A small network was shown many inputs. Here are its activations along a few directions, one row for each input.
Each table varies a few parts of the input and shows all the possible inputs, shuffled.
Descriptions start from the smaller parts, as in this example, which fits no table here: one of 3 separate values, together with either a single point or one of 9 places along a line or (one of 6 places along a line, together with one of 8 places around a ring).
Shared parts are said once, and a part with two or three values counts as separate values.

Other details of the inputs vary at random and push rows far along two fixed directions, the same in every table; ignore that.

A family of inputs:
x1: [ -5   2  20  26  41  16 -11 -24 -49  28  21  32]
x2: [-39 -18   5  46 -30 102  16  15  24 -41 -43  43]
x3: [ 45  -4 -47 -34 -30  36  42  29   3   6  -2 -14]
x4: [-56  -1  21  13  57   4 -60 -39  -3  -1   8  33]
x5: [  53  -13    3  -18   23 -100   12   -5  -32   42   50  -23]
x6: [ 34  -2 -16   6 -40  55  32  24   9 -23  -6  -9]
x7: [  9   9  23   7  37 -33 -42 -33 -21   5  44 -30]
x8: [ 75   6 -38 -20 -27 -28  32  50  50   6 -15 -37]
x9: [ -7  -8 -30  -4 -21  73  24  21  21 -20 -29  33]
x10: [ 33  21 -46 -27 -32  -2  13  50  33   6 -15 -23]
x11: [-40  -4  26  19  16 -32 -21 -15 -31  18  33  25]
x12: [-53 -13   7  -7 -36  64  15  -6  31 -40 -68  29]
x13: [ 31   9 -16 -42  39 -54 -25 -23 -24  36  50 -45]
x14: [-40  22  31  49  40  -4 -48  -6 -11  17  -5  41]
x15: [ 18   5 -31 -60 -28   2  42   3   6  -8 -24 -26]
x16: [ -4 -23  41  54  56  17 -14 -31 -25  14 -11  61]
x17: [-62  -3  58  40  30  12 -19 -51 -39  -9 -26  35]
x18: [-64 -19  20  42 -59  54  -4  22  44 -60 -29  38]
x19: [ 21 -21   4 -20 -25   7  42  -7  31 -21 -47  -9]
x20: [ 37   5 -22 -44   9 -88   7   5 -51  48  63 -33]
x21: [ 24  -3 -55 -58 -51 -25  40  42  20  -2  19 -29]
x22: [-39  19  35  63  38  -6 -46  -4 -19   9  -7  35]
x23: [ -5  -1  -5 -31 -37  25  36  -4  14 -16 -29 -18]
x24: [-17  28   5  20  48 -27 -42   1 -19  25   0  33]
x25: [ 62 -18 -34 -45 -21 -16  25  15  61 -10   5 -60]
x26: [ 22  33  19  32  30 -45 -35   2 -31  21  23  -7]
x27: [-19   3  16   0  38 -13 -39 -33  -6  13  32 -10]
x28: [-60 -17   8  27 -24  71 -19   1  61 -54 -31   8]
x29: [ 35   6  -9 -34 -51   7  43   4   7 -26 -17 -48]
x30: [ 11   2   6  -2  11 -73   1  -5 -54  32  58 -23]
Description of these inputs: one of 5 separate values, together with either a single point or one of 5 places along a line.
- The inputs of x22 and x17 match in every part but the choice among 5 separate values. If x24 is changed in the same way as x22 into x17, which row does it become? => x15
- Change only the place on the line of 5 in x18. List by row number the other rows that result. => x11, x20, x21, x30
- Which other rows agree with x27 in the choice among 5 separate values? List them by row number. => x4, x7, x13, x25, x28
- Start at x6 and move only the place on the line of 5, one step at a time. The first step leads to x2. Which rows follow, in order? => x1, x3, x9

A family of inputs:
x31: [-23   4  34  21  60 -38 -49 -40 -33  14  22  11]
x32: [-63   0  46  45  66 -11 -59 -42 -33   7  21  49]
x33: [ -4  -6 -14  -8  -9  37  23   4   7  -5 -38  19]
x34: [ 24  -3  -8 -11 -22  -7  38   9 -22  -3  -1  -8]
x35: [ -3  -5  -5 -16 -30  37  37  -6   0  -9 -17 -15]
x36: [109  -7 -45 -74 -26 -42  71  13 -17  31  37 -72]
x37: [ 29  18  28  19  72 -36 -24 -46 -91  47  39  14]
x38: [ 11  -1 -17   1 -26   9   5  28  43 -15 -14 -21]
x39: [-69 -11  12  30 -19  51 -28   5  40 -37 -33  48]
x40: [-53 -18  -8  33 -47  78  -6  40  74 -49 -48  31]
x41: [ 70  20 -46 -55 -19 -63  27  32  -3  34  48 -65]
x42: [ -9  -3 -17 -15 -51  32  12  28  63 -40 -33 -10]
x43: [-21  14  39  29  52 -47 -47 -28 -29  25  18  19]
- What is each input in this table made of? => either one of 5 separate values or (one of 2 separate values, together with one of 4 places along a line)

A family of inputs:
x44: [ 22  -1 -30 -47 -43  55  37   3  29 -31 -18 -38]
x45: [-12   4  38  40  80   7 -37 -48 -53  25  19  44]
x46: [ 35  -7 -29 -20 -52  25  58  37  28 -22 -27  -3]
x47: [  69   13  -18  -40   24 -120  -10   -2  -16   38   69  -89]
x48: [ 17  -1  13   8  23 -64 -38  -4   9  16  37 -23]
x49: [-69  19  35  19  57 -47 -79 -37 -26  19  32  25]
x50: [ 34 -18 -28 -33 -43  35  48  21  41 -10 -35 -17]
x51: [ 21  -9 -32 -14 -61  39  60  41  20 -14  -5 -11]
x52: [ 12  -8 -11  -1 -21  45  36  16  36 -12 -42  10]
x53: [-17  -8  41  30  74   5 -43 -56 -54  23  19  42]
x54: [-28   8  49  61  66 -54 -70 -24  -8  17  29  26]
x55: [101  28 -24 -37  17 -86  34   7 -77  57  45 -47]
x56: [-81 -13  52  38  -3  51 -13 -34  -3 -41 -53  68]
x57: [-38  -3 -33 -17 -33  12 -15  33  62 -28 -10  -8]
x58: [-21 -21 -13  -7 -48  42  40  13   9 -26 -17  -1]
x59: [ 17 -21 -28 -24 -65  35  53  32  17 -15  -4 -13]
x60: [  0  -3 -50 -34 -51   6   0  52  71 -17   2 -21]
x61: [-94 -15  48  43 -13  65 -10 -29 -11 -34 -31  59]
x62: [ 19  -3 -20 -45 -48  34  49   6  35 -20 -40 -33]
x63: [  65   25   -9  -48   16 -117  -13   -9  -19   36   69  -93]
x64: [-51  -1  28  61  22  91 -32 -15   2 -26 -44  66]
x65: [ -2   0 -16  14 -51  51  35  35   3 -15 -20   9]
x66: [  5 -21  -7  -8 -43  32  35  17  21 -26 -33  19]
x67: [-29  -6  39  26  78   2 -39 -63 -58  16  14  30]
x68: [ 19 -16 -28 -35 -55  20  56  22  23 -31 -32 -17]
x69: [104  29 -25 -40  32 -75  30  -1 -63  70  37 -59]
x70: [-26  18  48  65  61 -48 -76 -14 -18  17  20  22]
x71: [  2  31 -15   4  29 -49 -45  23 -13  32  36  -7]
x72: [ 16  -4  10 -14  38 -30   9 -34 -36  28   2 -12]
x73: [-91   1  17  56  14  36 -60  13  49 -24 -20  70]
- What is each input in this table made of? => one of 5 places along a line, together with either one of 2 separate values or one of 4 places along a line
- The inputs of x44 and x53 match in every part but the place on the line of 5. If x62 is changed in the same way as x44 into x53, which row does it become? => x50
- Start at x71 and move only the place on the line of 5, one step at a time. The first step leads to x73. Which rows follow, in order? => x60, x57, x49

A family of inputs:
x74: [ -5  11  28  11  30 -29  -7 -36 -64  23  12   2]
x75: [-73 -32  19  43 -41  93  11  13  57 -47 -75  73]
x76: [-58 -18  -4  15 -37  94   4  11  39 -42 -49  51]
x77: [-20   1  -1   1 -11  -2 -10   0  21 -10   3  -8]
x78: [-22   1 -20   9 -53  50  10  45  69 -46 -37  13]
x79: [ -8   6  19   8  37 -42 -38 -16 -20  13  12  11]
x80: [ 69 -11 -43 -50 -57   4  59  23  22 -15  10 -59]
x81: [ 26 -10   2  -7  -8   3  15  -3  -6  -4  12 -12]
x82: [-83 -23   9  24 -37 111  -2   6  48 -57 -62  65]
x83: [  4  15  14  -1  35 -56 -29 -16 -28  32  43 -17]
x84: [-39   8  36  25  36 -29 -43 -31 -20   5  10  26]
x85: [ -6  -6 -16 -16 -66  56  47  22  32 -42 -44 -17]
x86: [ 37  24  -8  -7  36 -73 -16  -1 -37  45  59 -33]
x87: [ 89  16 -56 -65 -61 -21  69  40  -7  16  13 -80]
x88: [-34  -1  34  21  44 -30 -45 -31 -20   0   2  25]
x89: [  90    5  -71  -86  -47  -51   51   42   32   13   41 -114]
x90: [ 45   0 -59 -54 -53  28  52  41  20  -7   1 -32]
x91: [-50   0  26  38  46  24 -32 -27 -40   7   2  62]
x92: [ 62   6 -54 -53 -49 -24  29  46  37  -4   3 -53]
x93: [-44 -13  43  49  41   4 -19 -25 -30  15 -12  66]
x94: [  5   3   5 -23  38 -29  -4 -35 -58  27  35  -5]
x95: [ 27  -3 -43 -38 -45   2  21  40  54 -10   4 -53]
x96: [-33   1  25  39  47 -19 -51 -13 -12  19  19  23]
x97: [-12   6  34  29  54   3 -31 -38 -31  22  -7  31]
x98: [-52 -18  46  39  38   0 -17 -42 -30   8 -15  57]
x99: [-12 -23   1  18 -43  67  16  15  40 -41 -32  22]
x100: [-43   4  38  27  43 -27 -44 -34 -21   9  21  15]
x101: [32 -8 -4  3 -6  5 15  6 -8  0 13 -5]
x102: [-59 -33  15  20 -37  73  24   3  48 -47 -63  46]
x103: [-72 -22   1  28 -40  74 -15  16  80 -55 -50  27]
x104: [ 17 -11  -3 -17  -7 -13  29   2  -7  13  -2  -3]
x105: [ 49   7 -56 -37 -50  -4  31  55  48 -18  -8 -39]
x106: [109  21 -67 -74 -60 -32  79  50 -11  22  23 -93]
x107: [ 38  -1 -35 -39 -40  35  44  15  41 -19 -31 -36]
x108: [-19   2  39  20  57   1 -25 -49 -32  11  -8  22]
x109: [ 10  17   8   8  36 -54 -28  -7 -30  36  44 -10]
x110: [-38   7  40  22  42 -32 -42 -34 -24   4  14  22]
x111: [ 20   1 -29  -7 -34  61  33  29  49 -26 -43  -6]
x112: [-39  -2  26  36  39 -13 -51 -16  -5  15  13  22]
x113: [ 13   0  27  32  48 -23 -18 -26 -52  21  33  19]
x114: [ 52  12 -20 -52  32 -65  13 -26 -71  49  59 -40]
x115: [-42 -12  11  22 -23  91   3   3  56 -45 -69  37]
x116: [  5  -4 -32 -10 -49  29  12  46  61 -35 -33  -2]
x117: [ 43  11 -48 -40 -58  -3  33  53  48 -15   0 -42]
x118: [ 13  19  18  -6  41 -70 -30 -19 -39  33  42 -12]
x119: [  8  15  10   4  33 -55 -30 -13 -29  36  43 -13]
x120: [ 49  -1 -24 -22  -4 -31  41  16 -17  27  15 -19]
x121: [-78 -14  25  43 -47 103   5   9  41 -59 -77  53]
x122: [ 30  -5  25  -2  43 -47  -5 -40 -59  25  44 -15]
x123: [ 35  14   0 -22  42 -88 -22 -22 -45  36  42 -27]
x124: [ 34  15  10   2  52 -27 -10 -23 -42  38  17  -4]
x125: [ 10  11  -7  -9 -12 -20  -6  14  12   2   9 -11]
x126: [-33   4  22  43  50 -18 -50 -12 -13  17  19  23]
x127: [-45   9  43  57  35  16 -25 -24 -47   5 -13  50]
- What is each input in this table made of? => one of 6 places along a line, together with either one of 4 places along a line or one of 5 separate values
- The inputs of x102 and x104 match in every part but the place on the line of 6. If x94 is changed in the same way as x102 into x104, which row does it become? => x82
- The inputs of x112 and x89 match in every part but the place on the line of 6. If x92 is changed in the same way as x112 into x89, which row does it become? => x88
- Which other rows agree with x91 in the place on the line of 6? List them by row number. => x78, x86, x105, x111, x113, x120, x126, x127
- Change only the choice among 5 separate values in x93. List by row number the other rows that result. => x90, x101, x106, x124
- Start at x116 and move only the place on the line of 4, one step at a time. The first step leads to x117. Which rows follow, in order? => x109, x96
